A small network was shown many inputs. Here are its activations along a few directions, one row for each input.
Each table varies a few parts of the input and shows all the possible inputs, shuffled.
A made-up example of a description, with smaller parts first: one of 8 places around a ring, together with either a single point or one of 9 places around a ring or (one of 2 separate values, together with one of 6 places along a line).
Shared parts are said once, and a part with two or three values counts as separate values.

Other details of the inputs shift rows strongly along two fixed directions, in all tables alike. That doesn't count.
These rows show it; all are for the same input, with only those details redrawn:
-25  34  79   7  -9  34 -50  38   6 -69 -65
 18 -14 -58  55  19 -37 -22  26  57  53  16
-43  -7   4 -42   1  58  56   4   4 -53  46
-43  -8   3 -42   1  59  56   4   4 -53  46
-43  -8   3 -41   1  59  56   4   4 -53  46
-43  -7   2 -41   1  59  56   4   4 -54  46
 18 -14 -58  54  19 -37 -21  26  58  53  16

Rows:
r1: -12 -10  -1 -69 -12  41  72  19 -40 -48  36
r2:   3  22  20  44  -2 -11 -57  37  30 -20 -59
r3:   0  35  88 -23 -26  20 -45  53 -32 -49 -62
r4:  -6  51  73 -46 -62   9 -61   1 -46  14 -65
r5:  47  -3  31  32   5 -48 -44   2 -27  19 -63
r6:  29 -14 -61  64  40 -58 -24 -32  28  64  -6
r7:  46  -1  34  31  -5 -51 -49  -8 -27  19 -55
r8: -54  14   3 -55 -22  60  50  -7   1 -41  50
r9: -21 -23 -55 -10   3  16  50   1  33  16  79
r10: -16  30  75   6   5  19 -38 -36 -24 -50 -66
r11:   9   9 -54  21 -30 -38 -36 -23  35 104  12
r12:   2  19  25  41   3  -8 -58  39  34 -10 -47
r13:  35  13  22  19   1 -28 -49  57   1  13 -47
r14: -51   6   7 -51 -27  61  52  -6   0 -48  49
r15:  14  28  80 -21   1   2 -31 -22 -62 -31 -69
r16:  12 -18 -60 -38 -18  -7  57  13  -6  43  74
r17:  21 -30 -56 -25  32 -25  61 -40 -38  40  43
r18:  14  18  72  -8   4   3 -37   3 -56 -51 -79
r19:  26 -24 -60  62  35 -48 -18 -26  30  47  -1
r20:  30 -32 -51  60  13 -52  -9 -41  28  54  20
r21:  24  37  25  10 -23 -30 -61  48  -3  26 -48
r22:  30 -20 -44  58  20 -51 -18 -45  27  63   7
r23:  30 -36 -44 -18  10 -23  57 -52 -36  47  53
r24:  -3 -38 -44   8  19  -3  49 -49   7   9  49
The inputs of r8 and r21 match in every part but one. If r12 is changed in the same way as r8 into r21, which row does it become? -> r13
Describe the family of inputs behind these rows. -> one of 2 separate values, together with either a single point or one of 5 places along a line or one of 6 places around a ring
Which other rows does r2 become when the choice among 2 separate values takes its other values? List them by row number. -> r1

Rows:
r25:  30  38 -48  40  -5 -60 -45  62  34  52 -26
r26: -26 -15   4 -45  50  50  56  -5 -23 -46  31
r27: -20  -5  26 -64 -18  47  42  20 -19 -16  60
r28:  24  33 -45  29   6 -43 -54  56  30  67 -36
r29:  41 -13 -41  66  24 -73 -34  40  28  28 -33
r30:  20  -7 -45  82  16 -67 -43  -3  44  28 -33
r31:  10   5 -78 -19  -1 -14  66  24  20  47  95
r32:  11  18  84  28  20 -11 -52  34  -6 -31 -61
r33: -37  22   2 -80   2  51  50  17 -16 -14  36
r34:   5 -38 -69 -33   4   5  39  14  12  67  80
r35: -48 -19 -11 -44 -23  62  52 -32  -7 -29  24
r36: -32  -7  64 -22  -9  50 -15 -21  -4 -50 -33
r37: -13  19  67 -41  -9  21  -8 -59 -69 -23 -45
r38:  14 -67 -89 -17  14  -5  61   1  15  42  65
r39: -25  -8  -9 -66 -34  41  48  29 -23 -42  46
r40:   35   25   53  -12  -10  -19  -56    0  -65   -3 -103
r41:   3 -54 -73 -10  48 -14  65  -7  12  46  70
r42:  37  -4 -44  63  54 -44 -50  32  24  34 -43
r43: -14 -16  13 -45 -28  36  73  12 -21 -43  51
r44: -28  66  34   7 -19  11 -70  21  13 -12 -78
r45:  17 -66 -71 -18  22  -2  57  -6  18  52  73
r46: -18  -5  -5 -60 -11  25  50 -78 -71 -12  11
r47:  48  -7 -16  73  23 -69 -35  37  29  33 -15
r48:  19  38  53  14 -28 -30 -59 -37 -54 -22 -89
r49: -20  73  33  18 -31  -3 -64  26  16 -30 -71
r50:  38 -16 -17  77 -11 -56 -51  -1  51  38 -11
r51: -14  18  39 -15  19  30   6  23 -26 -96 -34
r52:  13 -10 -43  70  28 -51 -53  -7  42  46 -43
r53:  23  24  73 -44 -21   7   9 -17 -83 -49 -29
r54: -22   5  48 -37 -22  45   1  28 -27 -51 -47
r55: -50 -21   8 -34  23  46  52 -45  -6 -36  30
r56:  -3  29  73 -25 -29   5   2 -55 -72 -50 -29
r57:  31   0 -18  76 -21 -54 -46   4  48  50 -15
r58: -26 -25  11 -63  -5  54  59   3 -21 -18  31
r59: -12  18  65  22 -17  16 -68   0  12  -8 -79
r60: -28  23  69   2  26  44  -7 -24  -8 -70 -15
r61: -21  54  70 -43 -10  37  -5  38 -17 -35 -15
r62:  24  11 -18  60 -27 -49 -67  19  44  55  -1
r63: -29   0  49 -12 -34  37  -6 -12  -5 -84 -35
r64: -33 -11  -6 -74 -22  53  39  24 -25 -24  34
r65:  71   1 -31  27  -1 -83 -34   0 -30  56 -47
r66:  18   6 -42  56 -27 -48 -68  21  43  51 -17
r67:   1  39  59  60  15  -1 -58  -1   8 -61 -60
r68:  23 -65 -95  -7   2 -18  70   6  18  27  79
r69:  18 -45 -57 -11   6  -6  68   0  15  59  91
r70:  -8 -42 -62  17  33 -16  63 -47  30  44  90
r71:  -2 -39 -78  28  19 -22  71 -41  31  29  92
r72:  70   3   8  29  14 -75 -41  -6 -27  78 -30
r73: -24   1  80 -11 -15  43  -8 -19  -2 -53 -16
r74:  21   1 -29  71  55 -35 -59 -15  43  43 -32
r75:  26   5 -53  89  36 -52 -48  -4  43  18 -30
r76:  19 -28 -51 -14  11 -34  59 -83 -31  75  79
r77:  44   5 -15  47 -20 -52 -57  58  28  53  -2
r78:  34 -41 -66 -45  23 -29  65 -44 -45  76  57
r79: -28   4  50 -31  12  32   4  21 -29 -71 -48
r80:  -1  -2  68 -21 -24  27   4  27 -20 -73 -15
r81: -22 -20  -8 -52 -28  39  71  15 -23 -48  33
r82: -17  -8  20 -33  44  42  63  -3 -21 -49  49
r83: -22  30  45  11 -34  17 -85  21   5 -13 -71
r84: -17  30  62   8 -24  19 -87  15   9  -1 -62
r85:  25 -59 -55  -8  17 -10  64  -3  20  49  91
r86:  24  -4 -42  70 -21 -53 -48   5  48  46 -32
r87:  -4 -24 -56  -9  -8   3  36 -22  32  66  97
r88:  17   1 -49  76  47 -39 -54  -8  41  33 -41
r89: -12  -4   6 -25  29  36  68   3 -21 -68  51
r90: -41  58  69 -30 -18  43 -15  -1  -1 -37 -12
r91: -35  -5  47 -21 -20  51 -14 -16  -8 -63 -44
r92: -35 -11  26 -34 -19  53  57 -36  -1 -21  48
r93: -13  77  57  24 -32  -4 -65  24  18 -25 -53
r94: -55  29  -1 -64  -5  59  41 -22   2 -11  38
Describe the family of inputs behind these rows. -> one of 2 separate values, together with one of 5 places around a ring, together with either a single point or one of 6 places along a line
The inputs of r39 and r66 match in every part but the choice among 2 separate values. If r34 is changed in the same way as r39 into r66, which row does it become? -> r84
Which other rows does r28 become when the choice among 2 separate values takes its other values? List them by row number. -> r44
Which other rows does r61 become when the place on the line of 6 takes its other values? List them by row number. -> r27, r32, r69, r82, r85
List by row number the other rows that have the choice among 2 separate values and the place on the ring of 5 in common with r94. -> r36, r37, r55, r59, r74, r84
List by row number the other rows that have the choice among 2 separate values and the place on the ring of 5 in common with r81. -> r25, r29, r39, r51, r65, r68
Which other rows does r60 become when the place on the line of 6 takes its other values? List them by row number. -> r70, r73, r87, r90, r92

Rows:
r95:  -9 -50 -73  -7   2  14  80   2  39  18  96
r96: -27 -10 -76 -44 -27  21  57  20  35  46 101
r97: -22  -9 -83 -55  -8  26  72  34  24  34  99
r98:  54  12 -22  59  12 -74 -57  11   3  55 -48
r99: -35  -3  52 -81  -9  60  56 -17 -70 -74   1
r100:  37 -13 -45  76  25 -55 -48  32  55  53  -1
r101:  11  27 101  -2 -16   2 -66  27 -42 -42 -99
r102:    9   41  109    7   -5    7  -81   18  -37  -46 -109
r103:  -62    7   44  -54  -19   85   44    7  -13 -106    0
r104: -28  -4 -82 -49 -17  25  59  23  28  36  90
r105: -10 -45 -71  -5  15  12  73 -18  32  17 106
r106: -11  39  80  28   3  17 -76  40   4 -72 -88
r107:  25   7 -40  63  38 -55 -44  14  44  59 -28
r108:    1   52   87   10  -12   -1  -78    2  -36  -45 -107
r109:  32 -12 -53  71  18 -49 -43  47  58  45 -22
r110:  -8 -51 -81 -13  14  13  86  11  32  15  97
r111:   7 -35 -61 -26 -12 -16  67 -47 -15  39  76
r112:    5   45   98    6    0    7  -80   15  -37  -49 -115
r113: -27 -24 -78 -15  27  12  73 -38  24  26  74
r114:   0 -36 -62 -26  14   0  49 -39 -15  41  52
r115:  62  -1  -5  59  -8 -77 -61  10  10  68 -39
r116: -13  44  83  24   9  19 -71  30  -2 -66 -90
r117: -41  14  74 -65 -19  67  25 -41 -56 -75 -14
r118:  -63   17   51  -53   -1   83   41  -22  -23 -101    7
r119:  58  -8 -10  60  11 -67 -68   2  16  84 -39
r120:  54   6 -21  55  19 -74 -56  11   7  69 -32
r121:  17 -30 -56 -22  -1 -14  74 -41 -17  37  82
r122: -21 -36 -74  -2  17  12  65 -41  31  23  93
r123:  45  15 -18  60  -1 -75 -62  -1   6  52 -55
r124: -42   2  64 -76 -20  70  43 -43 -58 -67   2
r125: -42  15  57 -69  -9  66  35 -38 -57 -76 -13
r126:  59 -12  -9  56  -1 -73 -65  10  11  77 -40
r127:  11 -43 -57 -35  22  -1  72 -26 -19  45  76
r128:  11 -28 -55 -28   7  -9  70 -43 -17  39  82
r129: -52  11  61 -54   3  78  48  -4 -27 -97  19
r130: -40  -3  64 -78 -32  64  45 -34 -62 -73   0
r131: -27  13  62 -72 -18  54  58 -20 -69 -81  10
r132:  25  -4 -54  82  19 -53 -63  18  58  50 -20
r133: -19  38  89  36 -16  18 -87  24  13 -66 -87
r134:   0 -24 -58 -25   2  -8  61 -55 -15  35  73
r135:  -61    8   42  -56  -17   81   49   -5  -18 -103   12
r136:  40 -15 -41  80   7 -58 -49  29  64  60  -2
r137:   11   44  118   16  -14    3  -91    8  -31  -39 -113
r138:  53   9 -21  71  -5 -79 -69 -10  15  70 -43
r139: -19  35  91  32 -29  23 -80  42  17 -68 -99
r140:  -49    3   52  -58  -11   76   54   12  -21 -100   23
r141:  33  -8 -51  68  22 -53 -42  35  53  45 -14
r142: -41   1  53 -81 -23  66  49 -28 -65 -76  -5
r143:  21   5 -32  79  19 -59 -62  -4  58  71 -30
r144:  44  11 -25  47  22 -65 -45   2   4  58 -34
r145:  29 -12 -48  83   3 -58 -57  18  66  59 -12
r146:  25  12 -47  32 -21 -41 -44  64  61  85  18
r147: -17 -15 -77 -53 -12  22  74  38  25  42 111
r148: -14 -32 -67 -19  33   8  82 -22  19  29  89
r149:   5 -27 -59 -30  -5  -9  64 -35 -20  25  56
r150:  52  -5 -31  50  27 -65 -58  10  10  74 -43
r151: -53  10  69 -52  -7  81  43 -15 -22 -96  19
r152: -13  45 101  25  -4  12 -74  18   4 -47 -91
r153:  16  38 104   3 -21  -6 -64  26 -42 -47 -97
r154:  13 -33 -65 -33   9 -14  72 -24 -23  28  66
The inputs of r109 and r103 match in every part but one. If r97 is changed in the same way as r109 into r103, which row does it become? -> r104
The inputs of r123 and r138 match in every part but one. If r108 is changed in the same way as r123 into r138, which row does it become? -> r134
Describe the family of inputs behind these rows. -> one of 5 places around a ring, together with either a single point or one of 5 places along a line or one of 6 places around a ring
Which other rows does r101 become when the place on the ring of 6 takes its other values? List them by row number. -> r102, r120, r127, r131, r153
Which other rows does r153 become when the place on the ring of 5 takes its other values? List them by row number. -> r111, r115, r149, r154
List by row number the other rows that have the place on the ring of 5 in common with r95. -> r105, r115, r119, r121, r126, r128, r136, r137, r146, r151, r152
Start at r109 and move only the place on the line of 5, one step at a time. The first step leads to r141. Which rows follow, in order? -> r106, r116, r107
